A small network was trained on made-up records. Each row is its average activation on records with the value named, seen along a few directions.
Related values have similar rows: they may be neighbours, one step apart, or belong to one group.
Random noise pushes rows far along 2 fixed directions. That doesn't count. These rows show it; they differ only by the noise:
[ 345 -192  104  -92 -184  273  -48  -17 -546  147  117  343  531  -24
 -180   37]
[ -67  230  -16   -2   -2  245 -199  107  -23  164 -107 -165  -57   95
  -63   -9]
[-202  -23  -34   13  -75   77 -327   49 -108  136  -14   20   89  144
 -110   41]
[-347 -350  -51   28 -172 -126 -475  -27 -235  102  110  267  295  197
 -172  104]


Field Y:
y6: [-541 -262 -210  132 -203 -674 -364  177  128 -287  214 -106  -59  459
 -154  140]
y3: [ 322   27  186 -136   32  282  111 -204 -386  102  115  164  403 -296
 -152   10]
y9: [-684 -400  -80  -18 -270 -270 -621 -146  -28  -75  171  242  110  281
  -61  212]
y10: [ -88  109  153   51   57 -393  353  118  166  -48  202 -115   96  -33
  144  -74]
y8: [ 626  322  248  -46  -30 -111  622  222  -18  -98  194 -141  208 -228
   42 -157]
y5: [-145 -181 -169  121  280   55   65 -170  281 -119 -325  -14 -562   11
  176  -47]
y2: [ 247 -288    2 -173  144  147  134 -233  -72  -63  -73  327   78 -421
    2  -47]
y7: [ 968  349  124 -107 -197  553  483  278 -382   59   45  -16  265  -10
  -10    3]
y4: [-133 -528 -200  254   77 -362  131 -230  146 -210  -57  275 -316  159
  241   20]
y1: [ 125  211   97 -137  173  115  185 -188  183  128 -131  -75   -6 -443
   58  -97]
The values of Y form a line.
Q: A walk along Y starts at y4 and steps to its neighbour y5. Put y6, y3, y9, y2 in the order it reaches them.
A: y2, y3, y9, y6
Q: Name the neighbours of y10, in listed order.
A: y8

Field D:
d10: [-519  290   65  -28  -13 -379 -247  169  227   78  130 -318  146   49
 -112   11]
d1: [ 453  562  -57  -70  -72  476  123  251  -73   73  -90 -433 -193  160
  -43   -5]
d3: [   5 -474  -15   19  -67 -531  208   97   69 -203  241  270  183   -8
    9   11]
d2: [-397  121 -111  -21   50  207 -504  -89  239   45 -210 -190 -433   -8
  -40   51]
d4: [-595  212 -187  287  342 -194  -68  -12  644 -118 -322 -363 -813  182
  321  -94]
d6: [-112  101   24   73 -262 -201 -207   43 -155  -14  197  -73  284  213
 -164   49]
d5: [ 382  -91  107   75   88 -178  509   43  115  -47   -9  -35 -168  -56
  140  -35]
d8: [  65   49   65   -4  222  176  191 -204   78  135 -160   67  -73 -231
  131  -79]
d7: [-445   75 -256   85 -115  168 -471   90  146   33 -227 -177 -352  381
   30   86]
d9: [  72   -5   63 -189  212  270    9 -128  -88   40  -26  158  104 -361
  -24  -69]
The values of D form a line.
Q: A walk along D starts at d10 and steps to its neighbour d6. Put d2, d4, d8, d9 in the order it reaches them.
A: d2, d9, d8, d4
Q: Name the neighbours of d3, in listed order.
A: d5
